[[-201, -520, 207, -319, -451], [-947, 71, 108, 138, -135], [371, -85, -253, 87, -949], [-307, 485, -300, -257, -629], [-896, -267, -88, -382, -508], [347, -513, -330, -374, 222], [-151, -288, -477, 190, -571], [-282, 114, 99, -406, -682], [-240, -459, 95, -356, -717], [-81, -108, 89, -623, 676], [-277, 338, 353, 113, -445], [-480, -233, -383, 228, 264]]
Report the entry just left of -88.
-267
Report the entry just right of 138.
-135
Report the 3rd entry in reading order.
207
The maximum is 676
Report the third smallest entry.
-896
The entry just left of 95 is -459
Report the fifth entry in reading order.
-451
Report the second largest entry.
485
The third largest entry -> 371
Report the 1st entry in reading order.
-201
The entry just right of -88 is -382
The entry just left of -135 -> 138
Report the entry just left of 138.
108
Report the entry just right of 95.
-356
The 2nd smallest entry: -947
The entry just left of -257: -300
The entry just left of -571 -> 190

[[ -92  458  686 -135  -30 -100  339  590 -295  -79 -121   42  -83 -116
   281]
 [ -28 -235 -502  -38  -49 -118 -419 -302   73 -101 -191  -98  -53  -84
  -525]
 [ 393 -216 -301  381  263  428  160 -237  618  331  489  344  332  344
   285]
 [-302 -161 -235 -231 -140 -409 -350  -29 -326 -250 -316 -199 -184 -224
  -371]
 [-440  279  338 -361 -245 -427  -41  300 -632 -324 -428 -291 -373 -326
  -167]
 [ 253 -497 -637  384  289  225 -386 -567  413  307  260  284  304  274
  -340]
 [-154  373  477 -305 -202 -146  422  339 -221 -157 -270 -194 -254 -199
   456]
 [  90  328  707  162   82  153  521  387   21  221  104  129    8  166
   473]
 [ 141   75  522   23  -89   97  413  192   36   33  142   23   77   76
   645]
 [-138 -199 -276 -114  -98  -39  188 -340  142  -25  -89  -98 -283   70
   293]
 [ 419   80 -193  427  374  487  205 -146  486  365  442  427  357  389
   104]
 [  37  460  559  207  145   88  491  440   12  286   66  255   61  258
   523]]
The 2nd smallest entry: -632
Which number is the second entry in reading order?
A: 458
Which number is the entry just right of -409?
A: -350
The entry just right of -270: -194
The entry just left of 12 -> 440
The entry just left of 166 -> 8
The 3rd largest entry -> 645
The smallest entry: -637
The entry just left of 458 -> -92
The 2nd largest entry: 686
Which number is the entry just right of 487?
A: 205
The entry just left of the largest entry is 328
The entry just right of the smallest entry is 384
Which number is the 5th entry in reading order?
A: -30
Which number is the fourth entry in reading order?
A: -135
Which number is the largest entry?
A: 707
Which number is the entry just right of 338?
A: -361

array([[ 1.13,  1.49,  0.61,  0.86, -0.68, -1.84],
       [ 0.38,  0.67,  0.14,  0.27, -0.64, -1.26],
       [ 0.29,  0.49,  0.31,  0.39, -0.79, -1.43],
       [ 0.06,  0.35,  0.11,  0.14, -0.80, -1.06],
       [ 0.76,  1.15,  0.06,  0.31, -0.52, -1.23],
       [-1.61, -1.84,  0.12, -0.34, -1.54, -0.76],
       [ 1.28,  2.16, -1.31, -0.68,  0.54,  0.10],
       [-0.84, -0.57, -1.59, -1.56, -0.04,  0.75],
       [-1.11, -1.45, -1.24, -1.50, -0.12,  0.32],
       [-0.72, -0.69, -0.74, -0.86, -0.40, -0.15],
       [-0.14, -0.09,  0.56,  0.43, -1.10, -1.50]])
Read off the 1st entry on the diagonal from the top-right corner.
A: -1.84
Read off the smallest entry in the first column.
A: -1.61
The second entry from the end, reading row by row is -1.10
The last entry of the largest entry's row is 0.10
Read off the 3rd entry from the end, reading row by row.
A: 0.43
The entry just left of the largest entry: 1.28
The entry just right of -0.64 is -1.26
Read off the bottom-right entry.
A: -1.50
Read off the 1st entry, reading row by row.
A: 1.13
The largest entry in the last row is 0.56
Read off the entry directly above -1.31.
A: 0.12
The entry directly above -0.64 -> -0.68
Read off the entry just right of 1.13.
A: 1.49
The entry just right of 1.28: 2.16
The bottom-left entry -> -0.14
Read off the entry just right of the largest entry.
A: -1.31
Read off the entry directly below -1.24.
A: -0.74
Read off the entry just right of 0.35.
A: 0.11
The largest entry in the last column is 0.75
Read off the 2nd entry on the diagonal from the top-right corner.
A: -0.64
Read off the third entry in reading order.
A: 0.61
Read off the entry directly above -0.86.
A: -1.50
Read off the entry directly below the largest entry.
A: -0.57
The 4th entry, reading row by row -> 0.86
Read off the entry just left of -0.79.
A: 0.39
The entry directly below 0.32 -> -0.15

W =
array([[-419, -192, -144, -330, -223, -169, -266],
       [ -26, -119,  -27,  -14,  -26,  -55, -100],
       [-831,  850, -757,  -74, -785, -671,  766],
       [  18,  -82,  -36,  793, -128, -151, -158]])
Rows and columns are numbered from 1.
The entry in the top-left corner is -419
The entry at row 2, column 1: -26
The entry directly above -757: -27
What is the entry just left of the largest entry?
A: -831
What is the entry in row 3 and column 3?
A: -757
What is the entry in the bottom-right corner?
A: -158
What is the entry in row 1 and column 2?
A: -192
The top-right entry -> -266
What is the entry just left of -151?
A: -128
The bottom entry of the column that holds the smallest entry -> 18
The entry directly below -169 -> -55
The entry just left of -223 -> -330
What is the entry just right of -74?
A: -785
The entry directly below the largest entry is -82

M =
[[  79.1  -23.6  -69.2   81.1  -66.9  -30.8   -0.6  -10.8]
 [ -83.9  -43.9 -159.1  227.0 -106.3   28.7  104.7  123.5]]
Counting starts at 1.
The entry just left of the largest entry -> -159.1
The entry in the bottom-left corner? -83.9
The entry directly above -106.3? -66.9
The entry in row 1 and column 2 -> -23.6
The entry directly above -83.9 is 79.1
The entry just right of the smallest entry? 227.0
The entry at row 1, column 3 -> -69.2
The entry directly above 104.7? -0.6
The entry in the top-right corner -> -10.8
The entry directly above 227.0 is 81.1
The entry just left of the smallest entry: -43.9
The entry just right of the largest entry -> -106.3

[[ -1  -3 -27 -52  -6  -9  15   8  29]
 [  0   4 -29 -46  -1  -7  16   5  24]
 [  4  20 -15 -12  11  -2  11  -5  -2]
 [ -2 -12 -23 -60 -13 -11  12  12  36]
 [  0   0 -28 -49  -4  -8  15   6  27]
 [  3  16 -25 -27   8  -4  16  -2   9]]
The entry in the top-right corner? 29
The 3rd entry in reading order -> -27
The entry in the top-left corner? -1
The entry just left of -6? -52
The entry directly below 24: -2
The entry directly below -13 is -4
The entry in the bottom-right corner -> 9
The smallest entry in the first column? -2
The second-last entry, reading row by row? -2
The bottom entry of the column that holds the smallest entry? -27
The third largest entry: 27
The entry just right of -6? -9
The entry directly above 6? 12
The third-last entry, reading row by row? 16
The entry directly below the smallest entry -> -49
The largest entry in the first column? 4
The entry just left of -29 is 4
The entry directly below -15? -23
The fifth entry in reading order? -6
The second entry on the diagonal from the top-right corner? 5
The entry in the bottom-left corner -> 3
The entry just right of -9? 15
The third entry on the main diagonal -> -15

data =
55,37,52,32,35,44
43,43,41,42,46,44
39,44,49,44,37,53
55,36,39,30,49,42
41,45,52,48,32,41
64,31,62,19,27,53
47,35,49,24,45,80
42,43,43,43,43,44
55,37,42,31,47,42
48,41,49,39,37,41
43,41,32,39,57,49
39,46,53,50,30,40
46,36,50,27,42,77
45,42,35,41,52,42
The last entry in the row that holds the smallest entry: 53
The entry just left of 57 -> 39
Find the 2nd entry on the diagonal from the top-right corner.
Answer: 46
Find the 1st entry, reading row by row.
Answer: 55
Find the bottom-right entry.
Answer: 42
The largest entry in the last row -> 52
The top-right entry: 44
Find the entry in the bottom-left corner.
Answer: 45
The 4th entry, reading row by row: 32
The first entry of the largest entry's row -> 47
Find the largest entry in the last column.
Answer: 80
The 2nd smallest entry: 24
Find the entry just right of 62.
Answer: 19
Find the second entry on the main diagonal.
Answer: 43
The entry directly above the smallest entry is 48
Find the entry just right of the smallest entry.
Answer: 27
The entry directly above 62 -> 52
Find the 2nd entry, reading row by row.
Answer: 37
The entry directly below the largest entry: 44
